A small network was shown many inputs. Here are its activations along a few directions, one row for each input.
Each table varies a few parts of the input and shows all the possible inputs, shuffled.
Descriptions start from the smaller parts, as in this example, which fits no table here: one of 4 places along a line, together with either a single point or one of 9 places around a ring or (one of 3 separate values, together with one of 5 places around a ring).
Shared parts are said once, and a part with two or three values counts as separate values.

A family of inputs:
r1: [ -9   8 -12  25   6   9 -10  16  -3  32  12  -1 -19  -2]
r2: [-12   8  -4  31  14   6  -9  19  11  26  -6  -7 -18 -11]
r3: [-15 -18  -8 -19   5  -8  23  -2   8 -18 -29 -17  13  -4]
r4: [ -6 -15  10 -35 -24   8  19 -16 -10 -19   4  -2   4  16]
r5: [ -8  -8  -1 -28 -12 -12   7  -6   2 -34 -21  16  16   3]
r6: [ -4  20   2  23  -6   3 -26  18   7  12   3  25 -16  -5]
r7: [ 49  -9  18 -24  24 -21  13 -37   6 -38   5 -18  39   0]
r8: [-12 -11 -12 -22  -1 -15  14  -2   5 -28 -28   3  17  -1]
r9: [ 53  25  23  44  30   0 -32 -12   2  22  26  -9  -4 -17]
r10: [ -8  16  -8  29   6  -1 -19  21   8  18  -4  12 -16  -9]
r11: [ -8 -19  -6 -31 -15   0  22 -10 -13 -15   0  -3  12  12]
r12: [ -4  12  14  14 -17  24 -14   5  -7  25  28   7 -23   9]
r13: [-11 -20 -16 -26  -2  -5  23  -6  -6 -15 -12 -10  13   5]
r14: [ -6  10  -2  19  -8  15 -11  11 -10  32  24   6 -18   5]
- Changing only one part turns r12 into r4. The same change can be made to r2. Which row results? => r3
- What is each input in this table made of? => one of 2 separate values, together with either a single point or one of 6 places along a line

A family of inputs:
r15: [ 11  18  14  19  -9  15 -21   2  -7  22  31  12 -18   6]
r16: [-17  14  -1  20 -18  17 -18  18  -7  28  14  18 -26   4]
r17: [-41   6 -17  24 -12  19  -7  33  -1  39   0   6 -31   0]
r18: [ 29 -17  13 -28   6  -6  22 -31  -9 -22  11 -22  26   7]
r19: [ 20  -9   7 -20  13 -19  11 -19   8 -34 -17  -9  28  -5]
r20: [-47 -24 -24 -31 -20   2  29  11  -4 -10 -26  -2  -2  10]
r21: [  6 -13  10 -37 -17  -1  15 -20  -8 -28   6   3  16  15]
r22: [ -2 -11 -14 -15  18 -27  13  -2  15 -33 -39  -5  25 -11]
r23: [ 34  13  16  26  15  12 -15 -11  -7  27  36 -14  -8  -2]
r24: [ 26  21  12  36  22  -3 -26   3  10  16   8   0  -8 -15]
r25: [-22 -17  -7 -36 -26   1  18  -4  -8 -22 -11   9   7  13]
r26: [  4  18  -8  41  27 -11 -23  20  17  18 -13   4  -9 -21]
- Changing only one part turns r22 into r26. The same change can be made to r19. Which row results? => r24
- What is each input in this table made of? => one of 2 separate values, together with one of 6 places along a line
- Which other rows does r25 become when the choice among 2 separate values takes its other values? List them by row number. => r16

A family of inputs:
r27: [-28 -15 -29 -17 -24  19   5   0 -28  10   5   6 -16   9]
r28: [  2  24  13  18  -9   8 -23   8   5  13  14  21 -38   6]
r29: [ 15  -6  -4 -18  28 -13  20 -20  17 -22   3 -28  26   9]
r30: [-31  -1   0 -20 -25  16  -6   6   4 -14  -4  26 -25  16]
r31: [-15   1 -37  31  18  -7 -12  22  -7  26 -20   1 -15 -21]
r32: [-17  17 -20  29   7 -14 -19  34  11  15 -16  23   9 -13]
r33: [ -1  18  23  25 -16  22 -13   0  -6  29  11 -11 -22  -6]
r34: [-10 -16  -4 -33 -21 -21  22   4  -8 -25 -13  17  29   6]
r35: [-19  10  -1  35   9   5 -12  22  15  19 -34 -10  -8 -29]
r36: [-37 -15 -11 -20 -14  22  21   9   3   9  15  -8  -8  26]
r37: [ 40   5  40  19  10  10 -13 -18  -1   7  13 -19   5 -16]
r38: [ 44  12  22  14   8  -6 -18  -8  -4   3  31  14  22  -3]
r39: [-16  14 -10  26  15  -8 -22  30  27   3 -29  20 -24 -16]
r40: [ -7 -31 -22 -31  -9 -14  28  -6 -25 -12 -20  -4   6  -1]
r41: [ 26  -7 -20 -16  19 -15   5 -30 -11 -21  -9 -15  20  -5]
r42: [ -7  10   3  18   3  13   4  10   4  34  34 -12 -20  15]
r43: [  4  10 -14  22  -7  11 -13   2 -27  35  24   1 -28   1]
r44: [-12 -18   6 -32 -11 -16  18  -1   6 -36 -27  15  -3   5]
r45: [-17 -30  -5 -33   0 -10  43   2   5 -13  -8 -17  12  15]
r46: [-12 -22  14 -26 -19  -2  30  -7  -6 -22 -32 -16  13  -6]
r47: [  2  26   3  20 -19   3 -20  12  -9  24  30  23  -4   9]
r48: [ 46  -1   5  16  21   0 -13 -18 -21  15  25  -7  -1 -10]
r49: [ 21   5   5 -16  16 -17  -5 -23  18 -43 -15   3  12   0]
r50: [ 34   0  22  11  30   2   3  -9   8  13  36 -20   6   4]
r51: [ 21   0  14 -11   9  -5   5 -29   7 -30 -20 -27  27 -11]
r52: [-30   0 -10 -20 -37  12  -3  11 -10  -2  11  28   9  19]
r53: [ 23   7  -4 -17   7 -22   0 -20   5 -34  -3   5  42   1]
r54: [-26   2 -20  27  29  -4   4  30  25  25  -9 -12  -7  -5]
r55: [-33  -7   9 -13 -34  32   7  -1  -8   2  -9  -6  -8   5]
r56: [ 41  10  31  13  17  -2 -22 -11  10  -7  16  11 -10  -4]
- Changing only one part turns r39 into r32. The same change can be made to r44. Which row results? => r34
- What is each input in this table made of? => one of 5 separate values, together with either a single point or one of 5 places around a ring
- Which other rows does r42 become when the choice among 5 separate values takes its other values? List them by row number. => r28, r33, r43, r47
